Each row below holds a small network's activations on one input, seen along a few directions.
In each table, some parts of the input vary, and every possible input appears once, in random order.
A made-up example of a description, with smaller parts first: values(3) and (point or ring(11) or (line(4) and ring(8))).
Shared parts are said once, and a part with two or three values counts as separate values.

Other details of the inputs vary at random and push rows far along three fixed directions, the same in every table; ignore that.

A family of inputs:
r1: [  4 -34  -4 -13  -9  25   2  -2  -6 -33  13   6]
r2: [ 22   3  -9  -8  14  -1   8  -4  -3 -17  -5  -7]
r3: [ -3 -28   0  -6  -7  15   3   3  -8 -28   0   8]
r4: [ 22  18  -5   2  10   1  -1 -21  16  16   9  -7]
r5: [ 11 -31  -3 -18  -2  14   8  -7 -11 -17   6  14]
r6: [ -8  25   6  20   0 -10 -11   0  11  31   2  -9]
r7: [ 17  18  -2   4  20 -13   6   5   1 -17 -29  -7]
r8: [  7   7   1  10   7  -7   9  -6   4 -22 -16 -17]
r9: [ 14   2   3   4  14 -13  10  -4   0 -17 -31  -2]
r10: [  8 -12 -10 -15  -3  22  -1 -18   6  13  27  11]
r11: [  3 -33  -3 -13  -9  25   3  -7  -9 -33  13   6]
r12: [  7 -20  -8 -13  -9  12   1  -5  -5 -31   6  -4]
r13: [ -6   6  -7  -6 -11   9 -10 -11  11  21  31  -9]
r14: [ 23   7   1  10   9  -2   3  -8   8 -27 -11 -19]
r15: [-29  -4   4   0  -3  -1   0  29 -11  18 -17  27]
r16: [ -5  17  -1   6   6 -17  -1   1   2  33  -5  -1]
r17: [-36  10   6   7 -14  -5 -11  10   3  43  13   4]
r18: [ -3   6   0   0 -10   9  -7 -12   6  25  34  -7]
r19: [ -5  24   4  20  -2 -10  -6   1  11  34   9 -10]
r20: [ -4   9   2  11  11 -20  10   7   0   3 -36   2]
r21: [  1  -2  -4 -11   7   1  -4   4  -5  -1  -3   6]
r22: [ 4  9 -4 -3 -2 11 -4 -5  7 34 25 10]
r23: [ 5 -5 -2 -6 -3  9  1 -6  1 18 15 11]
r24: [ 11  -5 -11 -18   0  20  -4  -6   0  10  31   8]
r25: [  9  -9  -6 -15 -14  18  -6 -15   4   1  40  -9]
r26: [-10   6   8  13   5 -20  -1  13   2  -5 -20   7]
r27: [-10   7   7   8  -5 -17  -4  15  -4  -6 -24  -5]
r28: [  9 -13  -3  -8 -11  23  -5 -17   1   2  39  -2]
r29: [ 21  19  -4  10   5   4  -7 -22  18   8  19 -21]
r30: [-10   6  -8  -7   3  -2  -5  -2   1  28   8   5]
r31: [ 20   5 -10  -2  16  -8  11 -14   4 -16 -17 -12]
r32: [-12   8  12  12   0 -14   0   9  -3  -3 -22  -4]
r33: [ 25  23 -10   1  11   6   2 -13  13  14  18  -9]
r34: [ 15  13   1  16  13 -22  11   1   7 -22 -17 -10]
r35: [-25  -3   9  -1  -3  -4  -5  29 -12  16 -19  28]
r36: [-28   8   3  -3  -3 -11 -14  13  -4  46   1  16]
r37: [ -9   7  10  15  -2 -13   4  11  -6   0 -16  -5]
r38: [-28   1  15  13  -8 -10  -7  20  -8  13 -17  11]
r39: [  4 -11  -1 -10 -10  22  -9 -18   2   1  34  -1]
r40: [-33  -6  13   0 -15 -11  -9  25 -11  10 -14  11]
r41: [ 17   9   3   5   7  -7   4 -12   5 -25 -10 -22]
r42: [  8  24  -5   8   3  -6   0 -15  17   7   9 -25]
r43: [  5 -13  -3 -11   6  -4   7   4 -13 -15 -12   5]
r44: [ 15   2   2  -1   3  -2   3 -11   4 -27  -5 -18]
r45: [  6 -28  -3 -21   1   9   1  -5 -12 -20  -2  13]
r46: [-23 -18   0 -12  -2   6   0  26 -16  -1 -12  27]
r47: [ -1 -16   7  -4  -7   2   7   3 -10 -23  -3  -3]
r48: [ 12  14   4  11   6 -17  11   0   3 -21 -19 -23]
r49: [  9   6  -4  11  12 -13   9  -2   9 -24 -14  -6]
r50: [-21 -25   6  -9 -20   1  -3  22 -19  -9  -4  14]
r51: [ 0 -9  3 -7  0  8  0  5 -5 -1 -5 18]
r52: [ 17  26  -9   8  13  -1   4 -13  17  16   1  -7]
r53: [-20 -29  10  -3 -16   8  -1  22 -16  -8  -1  18]
r54: [ -1  -7  -5  -2  -8  17  -6 -11   6   6  26  -1]
r55: [-18 -19  11   3 -12   2   1  19 -15  -5  -7  13]
r56: [-13  25   2  18  -1  -8  -5  -3  11  30   5 -11]
r57: [ 12   8  -9  -2  18  -8   9   2  -1 -19 -22  -7]
Each input here is: values(3) and (point or ring(8) or line(10)).
Changing only the values(3) part turns r3 into r19. The same change can be made to r8. Which row results?
Answer: r18
Change only the values(3) part in r21. List by row number the other rows that result.
Answer: r2, r57
Change only the ring(8) part in r51. List by row number the other rows that result.
Answer: r4, r7, r9, r21, r35, r36, r45
A walk changes only the ring(8) part. It starts at r57 and steps to r46. List the rest of the walk in order.
Answer: r15, r52, r10, r20, r31, r30

A family of inputs:
r58: [-22   7  -1  -4  -9   1 -15   3   6  51  19  16]
r59: [  1 -14   0  -5   5  -5  13  14 -11 -26 -22  11]
r60: [-21  10   7  12   6 -19   4  20  -7  20 -30  11]
r61: [-19  11   9  11   7 -19   1  19  -7  21 -30  10]
r62: [  9 -17   0  -9   7  -3  12  10 -11 -41 -32   8]
r63: [ 16  32  -3  20  23 -26  16   2   7  -6 -37 -17]
r64: [-15 -17   7   1  -2  -7   2  11 -10 -30 -21   1]
r65: [-23  12  11  14 -15   4 -13   8   9  54  28  11]
r66: [-19  12  -1  -3  -6   6 -15   2   4  54  19  13]
r67: [ -5  44  10  41   8 -25   1   8  16  18 -27 -16]
r68: [ 36  -4 -12  -6  16   2  17 -20   5 -39  -9 -13]
r69: [ 28   5  -7  -5   1   8   2 -25   9 -20  22 -25]
r70: [-35  14  21  30  -9 -19  -4  26   1  41 -20  12]
r71: [  8 -22   0  -8   8  -5  12   5 -10 -41 -28   9]
r72: [-38 -34  12  -7 -19   2   0  30 -24 -18 -20  20]
r73: [ 33  -7 -17 -21   4  23  -5 -38  14  -6  41  -6]
r74: [-12  38   6  22   0 -25  -6   5  12  31  -5 -19]
r75: [-12  35   6  22  -2 -23  -5   4  10  33  -7 -19]
r76: [ -5 -17   9   0  -4  -9   5   5 -12 -28 -18  -2]
r77: [-41 -38   4 -19 -26  21 -15  14 -14   9  25  25]
r78: [  9 -17  -6 -19   0  20  -3  -4  -8  -6  20  11]
r79: [  9 -16  -6 -21  -1  20  -6  -5  -7  -6  19  11]
r80: [  2  28  -1  14   4 -13  -7 -16  17  19  11 -23]
r81: [ 39  -3  -7   2   2  23   6 -32  16 -21  26 -19]
r82: [ 13  21  -9  -4   6   7 -13 -27  18  38  34  -7]
r83: [ 14  32  -2  11  17 -14   3  -5  10  11 -18 -14]
r84: [ -3  33  -4   8  -4  -3 -13 -14  20  39  34 -21]
r85: [-12 -16   8   5 -11  12  -4  13  -7 -10   4  15]
r86: [ -5  30   0  10   7 -18  -5   7  10  31  -9  -1]
r87: [ -3 -24   0 -14 -13  15  -6 -11  -5 -13  24   2]
r88: [ 12  29 -11   0   7   8  -9 -22  18  44  34 -10]
r89: [  9   6  -2   2  -2  -1   1  -9   4 -13   3 -18]
r90: [  7 -21   1 -11   7   5   6  -2 -11 -24 -10  10]
r91: [-16 -19   7  -1 -11  -2   3  14 -14 -21 -18   3]
r92: [-22  -9   7   1 -10  -5  -1  16  -9  -7 -12   3]
r93: [ 47   2 -11   2  27  -3  25 -17   1 -58 -32 -23]
r94: [  0   5  -2   1   0   0  -1  -2   5 -14   4 -14]
r95: [-10  30   6  20  -4 -21  -4   2   8  34  -6 -18]
r96: [-29 -38   9 -11  -7   0   6  26 -26 -12 -21  36]
r97: [  8  33   8  31   7 -16   4  -1  17  17 -12 -18]
r98: [  2  38   3  20  18 -26   4   9   6  19 -28 -10]
r99: [ 10 -17   1  -9   8   0  11   7 -12 -40 -34   6]
r100: [-18 -20   6  -6 -17   5  -2   9 -12  -4   1   6]
r101: [ -3 -17   6   7  -7  12   4   5  -5 -26  -8   7]
r102: [ 11  29  -1  16  -4   8 -13 -17  24  47  44 -13]
r103: [ 30  -5  -6   3   3  20   1 -33  14 -25  26 -12]
r104: [ 34   3 -17 -20   5  24  -8 -29  13   2  42  -8]
r105: [-25 -35   1 -29 -19  27 -13  11 -15  18  26  37]
r106: [ 40  -5 -17 -13  13  14   8 -36  12 -23  24 -13]
r107: [ 18  33  -2  20  24 -25  15   1   6  -6 -38 -19]
r108: [-26 -31  11 -15  -7   3   1  31 -27 -13 -23  34]
r109: [ 18  28   1  15  23 -23   9  -3   6  -9 -39 -17]
r110: [-40 -33  17  -8 -25  -2  -6  36 -29   1  -8  26]
r111: [ 34   3 -16 -20   5  24  -5 -31  13  -1  40  -8]
r112: [ -1 -22   1 -15 -17  15  -3  -5  -8  -8  23   1]
r113: [ 19   0  -9  -7   7   3   4 -10   4 -14  -6  -4]
r114: [ -2  32  -1  19  13 -26   8   9   8  18 -27  -7]
r115: [ -7 -24  -3 -19 -19  24 -11 -14  -2   5  41   4]
r116: [-20   8   0  -5  -7   3 -16   2   5  51  19  15]
r117: [  2  28  -2  19  -4   8 -13 -21  25  41  35 -11]
r118: [ 11   3  -4   3   6  -2   1  -3   4 -30  -4 -20]
r119: [ -2 -21   8  -2  -4  -6  10   8 -14 -40 -26  -3]
r120: [-18  17  -2   2  -2   0 -13   7   3  55  23  11]
r121: [ 15  33 -11   8  12  -6   1 -14  18  29  16 -14]
r122: [  8  29   9  25  10 -34   9   1   5  -6 -36 -29]
r123: [-39 -35  11 -11 -10   1  -1  29 -26   7 -14  40]
r124: [ -3 -25   6  -5 -14  23  -7 -10   1   8  35  14]
r125: [ 13  23   0   9  16 -17   1  -7   9   5 -18 -10]
r126: [ -6  25  -1  15   9 -18   2   3   8  32 -11  -3]
r127: [  5 -21 -12 -26  -9  27  -6 -11   1   5  41  16]
r128: [  8 -23 -10 -22  -5  21  -1 -12  -1  -7  22  13]
r129: [ -9 -19   4  -2  -2  -1   7  14 -11 -42 -24  -2]
r130: [-29  21  12  21  -2 -29  -5  29  -3  16 -28  -5]
r131: [ -1 -22  -1 -21 -21  23  -9 -11  -5   6  45   4]
r132: [ 45  -1 -12   0  23  -5  26 -15   3 -61 -33 -20]
r133: [-33  18   8  11  -2 -23 -11  32  -4  42 -20  17]
r134: [ -5 -10   8   2  -5  -9   3  16 -13 -25 -18  -4]
r135: [ 21   2  -4   8  12  -7  14  -6   3 -54 -30 -28]
r136: [ 38  -1 -14  -4  18   5  19 -19   4 -39 -11 -16]
r137: [  4 -24 -14 -26 -11  31  -6 -15   2   9  40  15]
r138: [ 43   7  -7   3  27  -8  24 -11   0 -55 -31 -20]
r139: [-28 -34   7 -14 -10   2   4  31 -23 -13 -23  35]
r140: [ 26  -5  -8 -12  -6  17  -6 -38  11  -1  47 -19]
r141: [ 16  -1 -11 -11  -5  19  -7 -31  14  -1  42 -18]
r142: [-32  20   7  16   2 -24  -3  32  -5  43 -20  15]
r143: [-11 -11   1  -4   1  -6   4  21 -12  -6 -16  17]
r144: [ -7 -12   3  -5   3   2   5  12 -13  -6 -20  13]
r145: [-20  -9  14  13  -9   0   1  21  -8 -10 -15  15]
r146: [-31 -34   5 -19 -27  20 -15  16 -17   8  30  23]
r147: [  9 -18 -10 -20  -3  18  -3  -4  -3  -8  22  12]
Changing only one part turns r115 into r89. The same change can be made to r141. Which row results?
Answer: r92
Changing only one part turns r117 into r85. The same change can be made to r128. Which row results?
Answer: r147
Changing only one part turns r70 into r124. The same change can be made to r60. Which row results?
Answer: r123
Describe the family of inputs behind these rows.
Answer: line(6) and (values(2) or line(5) or ring(8))
Change only the values(2) part in r101. List by row number the other rows that result.
Answer: r81
Change only the values(2) part in r103. List by row number the other rows that result.
Answer: r124
Change only the line(6) part in r77. List by row number the other rows that result.
Answer: r64, r94, r118, r129, r135
Change only the line(5) part in r130. List by row number the other rows that result.
Answer: r110, r118, r134, r146
